Each row below holds a small network's activations on one input, seen along a few directions.
In each table, some parts of the input vary, and every possible input appears once, in random order.
Descriptions start from the smaller parts, as in this example, which fits no table here: one of 4 places along a line, together with either a single point or one of 11 places along a line or (one of 2 separate values, together with one of 8 places around a ring).
Shared parts are said once, and a part with two or three values counts as separate values.

Other details of the inputs vary at random and push rows far along two fixed directions, the same in every table; ignore that.
To show where, the next rows are all for the same input, with only those details redrawn:
[ -3  -9  -4  -2 -19  21 -23 -18  -1  32 -24   8   0  52   8]
[ 31   0  35 -13  19  23  23   8  -3 -22  17  38  -3 -41 -21]
[  4  26 -12   1   1 -10 -20  12  12  20   9  34  -1 -37 -26]
[-13  31 -37   9 -13 -22 -45   4  17  48  -5  26  -1 -14 -20]
[ -5 -29   0  -4 -26  38 -24 -29  -7  34 -38  -3   4  97  24]
[ -1  35 -19   5   0 -18 -26  13  16  27  10  34  -5 -48 -30]
[-15  29 -39   9 -18 -18 -48   1  17  51  -9  23  -2  -5 -15]
[ -2  35 -24   4   0 -23 -31  12  17  31  10  33  -3 -42 -28]

Rows:
row 1: [  1 -37  35   7   8  15  -6  -4 -16  -7   1 -25  -6  30  43]
row 2: [ 10  39  -4  36  18 -45 -21  22   8  13  21  -7  -9 -58  -4]
row 3: [-45  -3 -56 -24  -5 -70 -30  -7  -1  10 -40 -31  -4  27  -8]
row 4: [  7 -23  34  -8   0  16  22  10 -23  -5  33   8  11 -22   8]
row 5: [ 14   2  40 -28  26   8  31  16 -27 -17  37  34   7 -55  -9]
row 6: [ 22 -13 -12  25   3  30   1  20  16   7  -7 -39  -9  37  24]
row 7: [  8 -38  42  -2  22  33  26   4 -24  -4  16 -14   6 -19  19]
row 8: [-12 -23   9 -51  30 -12  53   8 -27 -42  -9 -13   2 -40 -39]
row 9: [-49 -17 -11 -15 -31   8   2 -60 -10 -19 -14 -12   7  83  39]
row 10: [ 14 -21  43  -2  -1   2   9  10 -20 -29  31   6  -3  -4  24]
row 11: [ 12   4 -15 -33  14 -20  19   6   8 -43 -30 -28   3  -2 -39]
row 12: [-54  38 -59   7 -27 -18 -18 -33  36  15  -5  16   6 -22 -27]
row 13: [ 11  57  -8  15   6 -54 -20  18  -1  11  16  31  -1 -41  -8]
row 14: [ 17   7  -9  25  -3  10 -29   3  11  15  -7 -28  -3   8  12]
row 15: [ -7 -30   3  11  19  18  25  29  -5  16  14 -19   4 -16  19]
row 16: [ -6  26  10   1  -1 -11  43 -33  -1 -53  14  15  10 -13  -2]
row 17: [ 11  -1   2 -26  23 -43  36  -2  -6 -43 -24 -23  -2  -3 -25]
row 18: [ 44  -9  32   5 -13  32  11   3  -6 -28  13  -6   0  10   9]
row 19: [ 16  31  11 -14   7  21  51 -20  13 -78  26  21   8 -47 -25]
row 20: [-13  31 -37   9 -13 -22 -45   4  17  48  -5  26  -1 -14 -20]
row 21: [  8 -18  15  22 -36   4 -15 -20 -18  17 -19 -24   3  87  46]
row 22: [ 35   1  32  26  36   2  45  40   3 -30  28 -14 -14 -37  11]
row 23: [ 13 -32   7  23  20  39  26  28  17   0   6 -14  -8 -10   0]
row 24: [  9 -24  45 -20   4  16   6  -9 -32 -23   2  12   2  46  38]
row 25: [ 46   7  36 -14   4  31  16   2 -12 -33   2  13   2   8   3]
row 26: [-28   5 -40  33   2 -37 -33  36  19  37   8 -19 -11 -11  26]
row 27: [ 22 -37  35  13  18  45  15  -2   3  -7   2 -12  -4  -4   3]
row 28: [  3 -30   2  13 -29  28 -16 -12   3  24  -9  -7   3  46  12]
row 29: [-74  33 -57  -9 -27 -28 -13 -32   9  28   7   6  12 -16 -10]
row 30: [-29 -47 -25 -32 -15  12   2 -29  -1   2 -77 -45   2  90 -16]
Question: Changing only one part turns row 5 into row 13. The same change can be made to row 15. Which row results?
Answer: row 22
Question: What do these inputs look like to the network?
Answer: one of 5 places around a ring, together with either one of 2 separate values or one of 4 places along a line
Question: Which other rows does row 9 become when the choice among 2 separate values takes its other values? List them by row number.
Answer: row 3
Question: Which other rows does row 12 become when the choice among 2 separate values takes its other values? List them by row number.
Answer: row 30
